data = [[119, 103, 149, 138], [131, 151, 101, 121], [135, 145, 117, 121], [125, 106, 154, 135], [134, 110, 156, 127], [136, 155, 114, 121], [110, 99, 143, 145]]
Which number is the entry just left of 99?
Answer: 110
The entry just left of 154: 106
The entry just right of the smallest entry: 143
Which number is the entry just right of the largest entry?
Answer: 127
Which number is the entry just right of 155?
Answer: 114
Which number is the entry just right of 101?
Answer: 121
Which number is the largest entry?
Answer: 156

arr =
[[128, 124, 132, 136, 129, 141, 134, 114, 134],
 [122, 130, 136, 126, 139, 128, 126, 156, 131],
 [125, 131, 134, 126, 135, 127, 127, 150, 130],
 [129, 124, 131, 135, 129, 139, 133, 113, 133],
 [136, 132, 127, 133, 127, 131, 133, 118, 131],
 [132, 137, 131, 126, 133, 123, 128, 148, 128],
 [140, 143, 127, 127, 128, 119, 130, 144, 127],
 [139, 132, 124, 133, 127, 131, 134, 113, 131],
 [115, 123, 138, 126, 139, 132, 124, 152, 131],
 [150, 143, 120, 131, 125, 121, 135, 121, 128]]
Counting starts at 1.
The entry at row 1, column 3: 132
Find the entry in row 3 and column 1.
125
The bottom-left entry -> 150
Find the entry in row 1 and column 1.
128
Find the entry in the top-right corner.
134
The entry just left of the largest entry -> 126
Find the entry directly below the largest entry.
150
Find the entry in the bottom-right corner.
128
Find the entry just right of the largest entry.
131
The bottom entry of the column that holds the largest entry is 121
The largest entry -> 156
Find the entry directly above the largest entry.
114
The entry in row 3 and column 2: 131
The entry at row 2, column 2 is 130
Find the entry in row 2 and column 1.
122
Find the entry directly above 120.
138
Find the entry in row 1 and column 2.
124
The entry at row 3, column 3 is 134

Questions about the matrix below. Counting starts at 1.
1) Which number is the entry in row 2 and column 1?
2) Which number is the entry in the top-left corner?
3) Which number is the entry in row 1 and column 2?
4) Which number is the entry directly above 146?
5) Which number is the entry at row 2, column 2?
6) Which number is the entry directly above 138?
7) Which number is the bottom-right entry?
8) Which number is the entry just left of the smallest entry?
[[123 128 120 130 116 136 124 129 112]
 [118 125 130 126 110 138 136 129 113]
 [134 141 141 127 107 125 136 131 135]
 [136 118 141 129 128 142 129 125 140]
 [126 129 134 131 116 132 127 130 129]
 [130 131 121 127 104 128 132 123 140]
 [123 129 130 128 124 126 122 127 144]
 [135 135 139 125 115 131 133 128 130]
 [137 124 125 128 120 131 120 127 129]
 [124 126 141 128 156 140 140 128 142]
 [120 127 125 130 121 124 129 127 146]]
1) 118
2) 123
3) 128
4) 142
5) 125
6) 136
7) 146
8) 127

Questions about the array below.
1) Find the entry in the top-left corner.
2) Find the fifth entry from the end, reading row by row.
3) Find the entry just right of the largest entry.
4) Find the third largest entry.
5) Find the second entry in reading order.
6) Find the largest entry in the first column.
7) Find the top entry of the column that holds the smallest entry.
8) Find the third-last entry, reading row by row.
[[126 132 127 124 146 127 130 119 130 134 142 129 129]
 [127 117 131 116 120 129 132 130 121 122 144 124 122]
 [127 128 119 135 135 131 119 119 131 127 147 132 128]
 [128 134 127 132 137 130 126 119 128 127 135 135 128]
 [127 137 134 128 111 129 135 119 126 139 127 130 133]
 [126 136 118 122 128 128 108 143 121 139 135 135 130]
 [129 117 134 131 142 128 136 125 131 133 138 113 125]
 [128 123 129 137 154 130 134 130 151 126 129 126 126]
 [130 129 121 140 145 132 116 130 139 136 130 128 128]
 [125 132 135 129 146 125 141 116 140 135 131 127 131]
 [128 123 128 136 140 131 126 123 130 118 131 122 126]]
1) 126
2) 130
3) 130
4) 147
5) 132
6) 130
7) 130
8) 131

m = ((132, 125, 125, 135, 124, 132, 124, 133, 118, 131, 128, 125, 130, 136, 121, 127), (132, 128, 141, 132, 140, 125, 120, 114, 141, 115, 121, 128, 126, 130, 126, 129), (120, 125, 137, 121, 125, 128, 128, 123, 120, 125, 134, 123, 132, 123, 119, 127), (128, 127, 105, 130, 129, 123, 133, 133, 142, 136, 122, 135, 129, 126, 126, 129), (127, 135, 135, 122, 128, 126, 119, 117, 118, 121, 127, 124, 125, 126, 136, 128), (131, 126, 115, 141, 125, 137, 137, 149, 134, 123, 139, 131, 119, 136, 116, 127), (137, 130, 139, 129, 136, 120, 121, 119, 136, 132, 108, 131, 130, 130, 140, 129), (121, 129, 142, 121, 128, 129, 134, 128, 126, 124, 138, 126, 127, 121, 131, 128))
What is the entry just right of the smallest entry?
A: 130
The entry just right of the largest entry: 134
The entry just right of 108 is 131
The entry just left of the smallest entry: 127
What is the minimum?
A: 105

[[132 143 124 129 131 124 112 129]
 [134 127 145 117 140 131 123 125]
 [122 128 131 112 128 123  99 128]
 [129 141 117 133 140 123 136 125]
 [128 123 115 133 124 138 118 126]
 [127 125 128 115 130 129 147 143]
 [134 122 112 124 131 124 114 129]
 [137 123 110 118 115 127 120 129]
 [126 143 117 135 135 130 137 129]
 [124 142 128 129 122 123 107 135]
 [125 118 115 131 126 128 146 120]]
Rows and columns are numbered from 1.
The entry just right of the smallest entry -> 128
Which number is the entry at row 2, column 2?
A: 127
Which number is the entry directly above 146?
A: 107
Which number is the top entry of the column that holds the largest entry?
A: 112
Which number is the entry in row 3 and column 1?
A: 122
Which number is the bottom entry of the column that holds the largest entry?
A: 146
Which number is the entry in row 1 and column 2?
A: 143
The entry in the top-right corner is 129
The entry in the bottom-right corner: 120
The entry in row 1 and column 1 -> 132
The entry in row 1 and column 3 is 124
The bottom-left entry: 125
The entry directly above 141: 128
The minimum is 99
Which number is the entry just left of the largest entry?
A: 129
Which number is the entry directly below the largest entry?
A: 114
Which number is the entry at row 2, column 3?
A: 145
The entry at row 2, column 1: 134
Which number is the entry directly above 142?
A: 143
Which number is the entry directly above the smallest entry?
A: 123
The entry just left of 107: 123
